Each row below holds a small network's activations on one record, seen along a few directions.
Records have a field called E. Each example row is followed by its value.
The largest differences between rows may come from other fields.
In the rows, 500 means zero.
Random noise pushes rows far along 4 fixed directions. That doesn't count. These rows show it; they differ only by the noise:
[582 561 497 516 565 575 389 523 584 393 657 569 376 448 478 431 416 458]
[506 630 414 270 273 437 213 588 574 541 645 423 262 386 589 570 382 532]
[566 508 534 463 536 556 351 554 587 436 588 508 430 415 522 451 418 487]
[534 582 526 420 415 525 352 567 550 555 631 437 415 395 571 480 404 448]
[537 387 549 637 709 694 404 570 472 347 861 696 482 484 423 491 465 374]
[629 679 620 430 438 479 475 497 683 602 290 283 502 347 626 295 376 493]

[548 549 487 659 642 630 525 427 517 278 625 694 434 580 309 463 466 440]
e12
[494 623 582 532 554 523 661 429 456 744 506 346 582 458 611 406 507 259]
e7
[609 485 480 348 494 413 476 491 658 444 224 375 391 455 543 459 472 645]
e8
[496 585 356 630 536 573 588 433 422 452 713 736 358 625 362 518 510 401]
e5
[498 393 647 659 555 624 497 480 464 488 607 548 629 483 489 453 502 411]
e6
[514 562 580 642 510 675 675 472 430 688 629 422 566 489 619 393 472 304]
e2
[495 470 453 433 544 467 518 495 485 543 417 484 411 551 558 494 476 502]
e13
[476 372 558 422 591 450 501 551 515 511 371 448 598 512 519 465 541 529]
e4
[456 343 475 354 573 542 377 549 443 395 515 534 403 517 547 627 514 483]
e12
[497 786 422 487 333 378 484 482 601 508 369 471 325 488 475 411 439 603]
e11
[507 550 467 579 498 554 553 509 476 540 646 602 477 502 475 447 516 371]
e5
[419 485 499 491 533 535 431 547 544 473 654 538 418 432 493 608 425 451]
e7
[480 558 495 549 475 496 576 514 440 582 578 448 537 476 567 548 528 429]
e9
[590 754 529 568 416 416 627 315 648 525 263 370 479 452 550 315 433 489]
e6
[458 244 547 487 546 559 444 612 389 483 550 542 605 494 482 606 551 496]
e3
[460 416 438 447 600 513 556 488 415 606 435 406 501 535 615 488 523 428]
e13
[502 624 451 568 564 549 641 373 535 522 499 468 429 618 480 429 521 443]
e1
[482 500 376 295 331 374 352 569 495 417 426 475 332 517 522 604 507 691]
e10
[604 845 521 676 226 391 536 504 648 523 480 496 598 501 351 473 421 615]
e9
[479 542 370 637 513 620 498 510 488 439 836 645 371 564 437 547 527 397]
e2
[472 666 514 420 242 298 552 497 471 713 300 357 626 582 467 565 463 619]
e4
[530 555 353 334 474 439 515 407 630 465 309 426 334 551 490 490 497 599]
e8
[597 685 503 623 498 502 661 391 495 519 483 473 508 466 440 332 482 400]
e3
[483 534 416 532 479 470 419 482 458 455 655 540 418 549 425 620 537 550]
e1
[396 401 565 466 478 463 436 558 467 578 467 478 632 517 554 525 526 497]
e11
[541 540 506 534 449 434 484 478 599 386 478 484 459 500 429 433 479 549]
e10

Which value of E does each new row have?
[509 457 604 656 573 559 569 419 459 530 525 481 611 489 516 432 539 375]
e6
[522 555 379 517 405 479 332 580 583 324 725 600 309 488 431 614 455 573]
e9
[452 311 765 595 479 525 424 634 485 645 474 331 830 386 597 456 470 449]
e11
[579 408 538 534 658 579 493 461 596 382 476 587 451 491 538 409 499 504]
e2
[553 497 547 582 610 609 653 491 442 536 694 547 499 497 503 421 522 341]
e8
[489 386 511 243 453 380 350 598 548 510 311 368 477 449 614 507 481 632]
e4
[471 370 647 588 624 611 512 604 471 588 581 467 693 456 530 525 516 374]
e7
[480 610 696 546 321 519 553 548 488 754 436 251 719 391 563 465 453 360]
e12
[498 404 476 284 406 442 360 544 551 558 375 424 410 418 650 512 458 535]
e5
[357 479 466 493 432 542 417 520 276 620 839 533 401 499 498 698 534 452]
e1
[579 460 655 517 604 539 720 446 526 626 222 359 673 477 556 364 506 498]
e8
[445 606 490 485 360 522 503 462 476 662 603 350 462 528 558 529 465 449]
e1
[407 556 497 567 327 557 518 549 402 665 830 562 548 454 519 563 432 326]
e5
